Each row below holds a small network's activations on one input, seen along a few directions.
Each table varies a few parts of the input and shows all the possible inputs, shuffled.
Descriptions start from the smaller parts, as in this example, which fits no table here: values(3) and (point or ring(9) or (line(4) and ring(8))).
Shared parts are said once, and a part with two or three values counts as separate values.
(in the rows, 128 means zero)

Rows:
R1: [118 126 131 167 147 136 149 105 136 164 147 131]
R2: [120 126 141 155 139 152 134 108 144 171 122 109]
R3: [107 118 105 171 135 113 151 108 120 150 100 127]
R4: [145  96 113 131 127 130 119 116 117 141 171 127]
R5: [168 169 163 139 127 137 117 135 114 141 142  94]
R6: [153 137 162 152  97 150 109 142 160 121 134 135]
R7: [129 138 164 171 140 152 119  96 148 143 127 106]
R8: [147  94 132 113 163 111 123 145 151 112 105 139]
R9: [159 155 146 127 124 139 135 148 103 164 138 101]
R10: [ 55 144 110  60 110 139 125  98 112  67 155 104]
R11: [150 126 116 151 104 140 136 147 147 115 114 153]
R12: [166 156 123 141 134 131 145 141  93 131 123 116]
R13: [144 125 140 137  95 149 125 155 157 148 129 139]
R14: [ 50 172 128  74  83 140 151 131 146  65 137 138]
R15: [ 40 136 147  53 147 117 130 144 138  58 134 124]
R16: [ 24 170 129 100 130 145 158  89 130  84 130 108]
R17: [ 68 200 135  65 112 128 158 122  92  81 146 103]
R18: [147 150 104 136 122  97 150 147  88 149 115 115]
R19: [156 111 139 132 122 144  87 107 134 125 150  99]
R20: [126 130 113 168 149 141 144 101 140 141 106 121]
R21: [154 165 117 135 131 120 128 133  79 142 114 140]
R22: [142 125 130 148 103 133 140 152 149 141 154 161]
R23: [114 136 113 166 146 134 128  94 119 148  98 148]
R24: [132 120  97 147  92 106 141 154 143 133 106 151]
R25: [143 110  90 125 128 124  96 103 108 130 122 140]
R26: [147  97 123 119 119 146 104 119 124 148 146 105]
R27: [148 103 178 114 154 120  97 140 164 118 126 122]
R28: [129  82 124 116 148  82 131 152 132 120  99 144]
R29: [139 136 110 145 102 130 119 140 134 127 106 177]
R30: [136 103 127 108 160 101 106 138 137 122  98 162]
R31: [139  86 166 104 150 125 116 153 147 137 122 132]
R32: [154 101  95 131 130 134 113 111 122 119 130 117]
R33: [138  89 151 112 159 107 128 150 146 134 146 150]
R34: [136  89  87 133 116 105 121 117 103 129 124 122]
R35: [157 157 131 135 134 121 148 144 103 161 162 120]
- Describe the family of inputs behind these rows. => values(5) and (point or line(6))
- The inputs of R31 and R26 match in every part but the values(5) part. If R27 is changed in the same way as R31 into R26, which row does it become? => R19
- Which other rows agree with R29 in the values(5) part? List them by row number. => R6, R11, R13, R14, R22, R24
- Which other rows does R35 become when the line(6) part takes its other values? List them by row number. => R5, R9, R12, R18, R21

Rows:
R36: [ 99 122 103 129 139 115 126 108 129 113 106 148]
R37: [201  87 128 193 142 133 104 128 142 186 113 146]
R38: [ 97 141  94 143 131 115 151 104 109 126 114 129]
R39: [ 99 140 119 134 121 136 143 110 108 135 132 111]
R40: [118 132 145 122 142 148 116 110 134 119 141 120]
R41: [109 131 136 129 119 144 121 118 143 114 140 133]
R42: [118 144  95 125 122 110 137 127  99 110 109 135]
R43: [130 136 143 101 138 129 125 135 124 121 152 123]
R44: [221 108 118 185 125 124 115 143 115 185 115 136]
R45: [214  90 129 174 139 115 115 154 129 187 123 150]
R46: [120 150 105 121 111 127 142 136 111 114 115 133]
R47: [115 108 140 106 122 126 119 135 156 102 140 127]
R48: [123 121 166 104 137 128 117 140 158 113 130 114]
R49: [116 152 135 135 135 147 140 107 114 132 147 102]
R50: [121 134 135 108 115 126 130 142 133 115 151 136]
R51: [104  99 110 110 142 101 128 129 135  99 105 142]
R52: [102 121 128 118 127 135 116 111 131 124 126 129]
R53: [138 155 133 115 125 140 126 127 107 118 144 108]
R54: [129 147 161 106 130 127 128 147 135 126 141 124]
R55: [115 163 153 140 126 145 143 119 125 137 136 102]
R56: [122 144 117 112 110 128 127 128 104 123 129 117]
R57: [110 125 106 112 136 101 138 136 113 112 117 151]
R58: [108 151 125 140 111 142 144 112 126 128 147 114]
R59: [112 131 115 106 124 116 141 144 128 117 124 148]
R60: [113 124 128  99 125 119 128 138 118 124 137 132]
R61: [129 154 125 122 102 137 131 135 115 113 142 120]
R62: [117 144 163 127 134 146 119 123 145 124 130 120]
R63: [101 129 114 125 127 133 130 117 141 117 113 145]
R64: [106 106 119 104 130 117 130 136 151 104 112 140]
R65: [200 104 121 204 134 131 131 121 123 198 118 132]
R66: [137 166 151 121 116 138 129 139 118 123 132 109]
R67: [207  66 133 172 145 116 103 146 152 174 114 140]
R68: [106  98 134  99 131 121 118 132 138 109 125 124]
R69: [ 99 148 104 139 120 132 155 114 122 130 120 127]
R70: [124 109 148  99 145 130 114 127 147 108 141 113]
- The inputs of R49 and R53 match in every part but one. If R38 is changed in the same way as R49 into R53, which row does it become? => R42
- Describe the family of inputs behind these rows. => ring(5) and (point or line(6))
- Which other rows agree with R64 in the ring(5) part? List them by row number. => R47, R48, R51, R67, R68, R70
- Which other rows does R39 become when the ring(5) part takes its other values? List them by row number. => R52, R56, R60, R68
- Which other rows agree with R59 in the ring(5) part? List them by row number. => R43, R45, R50, R54, R57, R60
- Which other rows does R63 become when the line(6) part takes its other values? List them by row number. => R36, R40, R41, R52, R62

Rows:
R71: [ 57  93  60  33 113  69 123 148 101  54 129 181]
R72: [197 146 132 123  54 146 120 159 137 113 170 101]
R73: [190 144 122  90  93 126 108 154  70 149 182 127]
R74: [190 100 131 182 121  95 154 181 188 158  74 170]
R75: [ 63 242  86 116  98 108 207 135  53 110 140 146]
R76: [142  77 138 178 144 146 115 103 127 189 140 102]
R77: [195 124 117 134 155 125 105 111  79 135 138  85]
R78: [155 107 143 193 133 148  96 118 178 168  99 172]
R79: [ 16 203  97 153 114 162 188  65  91 151 131  83]
R80: [ 28 129 214  59 181 156 137 111 166 104 163  70]
R81: [192  99 116 153 165  77 158 175 127 178  98 197]
R82: [191 123 129 155  91 125 134 179 162 135 124 134]
R83: [ 66 166 223  45 118 130 142 191 182  58 134 105]
R84: [140  65 139 194 159 131 124 106 139 199 115 120]
R85: [144  89 138 161 127 159 107  95 115 178 164  84]
R86: [195 135 115 111 118 115 128 165  90 145 172 144]
R87: [162  99 139 213 151 127 119 116 199 165  86 191]
R88: [193 111 117 150 173 114 114 118  91 145 114 103]
R89: [139  54 142 208 173 114 134 104 151 210  90 140]
R90: [ 66 163 202  33 203 115 113 127 118  73 125  68]
R91: [ 31 242 108 157  85 182 165  75 122 115 113 139]
R92: [ 66  89  70  67  74 101 142 157 165  14 116 160]
R93: [182 108 135 164 102 115 131 182 167 161  87 151]
R94: [ 65 239 101 143  56 140 212 144 112  87 114 121]
R95: [ 73 172 201  23 165  95 149 182 131  68 172 131]
R96: [185 108 120 135 146  95 134 177 107 181 111 178]
R97: [168 133 137 166 104 173  94 107 161 131 160 137]
R98: [ 55 234  86 128 135 125 170  81  42 117  93  83]
R99: [194 134 130 139  74 137 127 171 149 124 147 117]
R100: [ 31  85  78  80 102 147  97  90 173  39 115 179]
R101: [184  96 123 160 183 104 111 121  95 171  76 121]
R102: [198 136 119 117 135 133  98  99  68 124 161  68]
R103: [148 101 139 142 107 169 101  83 104 168 187  68]
R104: [ 17  51  68  76 131 120 119  75 142  76 133 123]
R105: [ 41 166 226  64 151 175 113 123 197  67 145 126]
R106: [193 123 114 127 135 105 136 173 102 156 148 161]
R107: [157 118 142 178 117 164  88 115 166 157 124 154]
R108: [191  87 119 179 202  85 135 119 115 167  63 141]
R109: [ 56  85  56  50 153  78  99  91  96  46  95 120]
R110: [164 142 144 143  80 187  75  95 141 135 171 121]
- Describe the family of inputs behind these rows. => ring(5) and (values(3) or line(5))
- The inputs of R100 and R109 match in every part but the ring(5) part. If R97 is changed in the same way as R100 into R109, which row does it become? => R77
- Which other rows agree with R94 in the ring(5) part? List them by row number. => R72, R74, R82, R83, R92, R93, R99
- Which other rows does R104 become when the values(3) part takes its other values? List them by row number. => R79, R80

Rows:
R111: [151  99  88 167 131 123 127 107 110 162 124 138]
R112: [ 93 121  88 103 123 113 124 114 118  89 113 142]
R113: [172 194 108 171  79 129 162 160 107 163 119 157]
R114: [ 78 143 102 129 152 122 144  89 103 118 113 116]
R115: [ 86 118 155  92 134 125 129 148 174  92 126 153]
R116: [160  91  89 149 126 110 114 126 120 140 100 148]
R117: [118 143 136  78 114 131 115 137 114  91 144 106]
R118: [174 139 153 147 150 138 122 120 104 162 141  94]
R119: [178 122 137 140 123 139 119 129 108 158 158  99]
R120: [ 91 108 103  87 144  90 136 139 126  93 110 157]
R121: [146 108 143 173 120 152 123 117 160 160 137 127]
R122: [101 219 108 127  74 131 176 154 101 114 125 141]
R123: [105 166 152 103 143 140 132 110  99 118 148  86]
R124: [146 115 104 175 158 121 132 100 105 167 103 127]
R125: [ 87 129 140 108 114 145 120 125 166  90 124 133]
R126: [158  78 105 133 146  88 126 152 128 143  97 163]
R127: [ 82 125  87 122 124 124 141  98 106 112 131 122]
R128: [110 150 136  96 118 142 127 118 103 113 167  97]
R129: [142 126 158 182 147 150 125 107 156 164 120 121]
R130: [116 133 151  62 136 109 123 161 122  94 146 124]
R131: [ 73 154 155 134 141 154 136  97 153 119 128 111]
R132: [ 79 137 141 126 117 156 131 105 157 113 148 122]
R133: [154  88 157 140 136 120 120 160 176 139 114 157]
R134: [156 104 144 155 119 141 105 133 170 137 119 147]
R135: [184 104 152 107 140 105 114 173 125 140 136 127]
R136: [186 117 137 122 120 128 103 147 118 136 137 113]
- The inputs of R113 and R122 match in every part but one. If R126 is changed in the same way as R113 into R122, which row does it become? => R120
- Describe the family of inputs behind these rows. => values(2) and (point or (values(3) and line(4)))
- Which other rows does R136 become when the values(2) part takes its other values? List them by row number. => R117

Rows:
R137: [173 128 121 148 123 133 118 123 105 155 136 116]
R138: [142 189 112 139  92 127 159 151  95 140 134 131]
R139: [ 24 195  73 137 108 134 179  78  98  97 104 122]
R140: [ 26 129  81  88 147 104 154  97 104  80 110 133]
R141: [ 34 158  68 108 120 126 153  77  87  85 119 114]
R142: [145  89 122 110 123 103 116 163 152 113 109 166]
R143: [154 179 120 158 102 136 147 138 104 152 124 128]
R144: [164 164 127 179 112 144 140 126 114 168 122 126]
R145: [ 57 156 194  40 145 146 115 129 148  59 163  88]
R146: [146 126 121  89 130  95 133 165 103 115 130 137]
R147: [163  60 134 151 142 117 103 142 174 144 105 160]
R148: [136 104 115  90 115  96 123 173 142  96 111 168]
R149: [155 112 127 108 139 102 126 154 113 132 128 135]
R150: [180 110 127 169 132 139 117 113 117 175 143 115]
R151: [182  69 146 170 168 124 109 121 147 178 124 127]
R152: [153 157 107 108 105 119 131 146  85 122 140 120]
R153: [ 44 126 188  41 128 143 113 141 188  51 162 122]
R154: [ 64 180 179  59 117 169 119 113 130  70 180  71]
R155: [152  71 128 130 131 109 114 154 163 133 115 164]
R156: [191 100 134 190 143 148 107 100 129 184 135 111]
R157: [161 138 114 128 113 125 129 136  95 144 146 120]
R158: [ 54 217 185  86 106 179 144 116 141  84 165  78]
R159: [175  87 140 148 159 118 109 131 135 159 117 129]
R160: [172  46 140 172 152 124  98 131 187 158 104 156]
R161: [ 17 109  73  88 133 105 145 105 145  61  91 165]
R162: [164  98 134 128 148 109 120 143 123 148 126 133]
R163: [173 150 134 200 122 152 135 115 125 183 121 124]
R164: [183 136 141 221 132 160 130 103 137 197 120 121]
- Describe the family of inputs behind these rows. => line(4) and (values(2) or line(5))
- The inputs of R148 and R146 match in every part but the line(4) part. If R153 is changed in the same way as R148 into R146, which row does it become? => R145
- Which other rows does R158 become when the values(2) part takes its other values? List them by row number. => R139
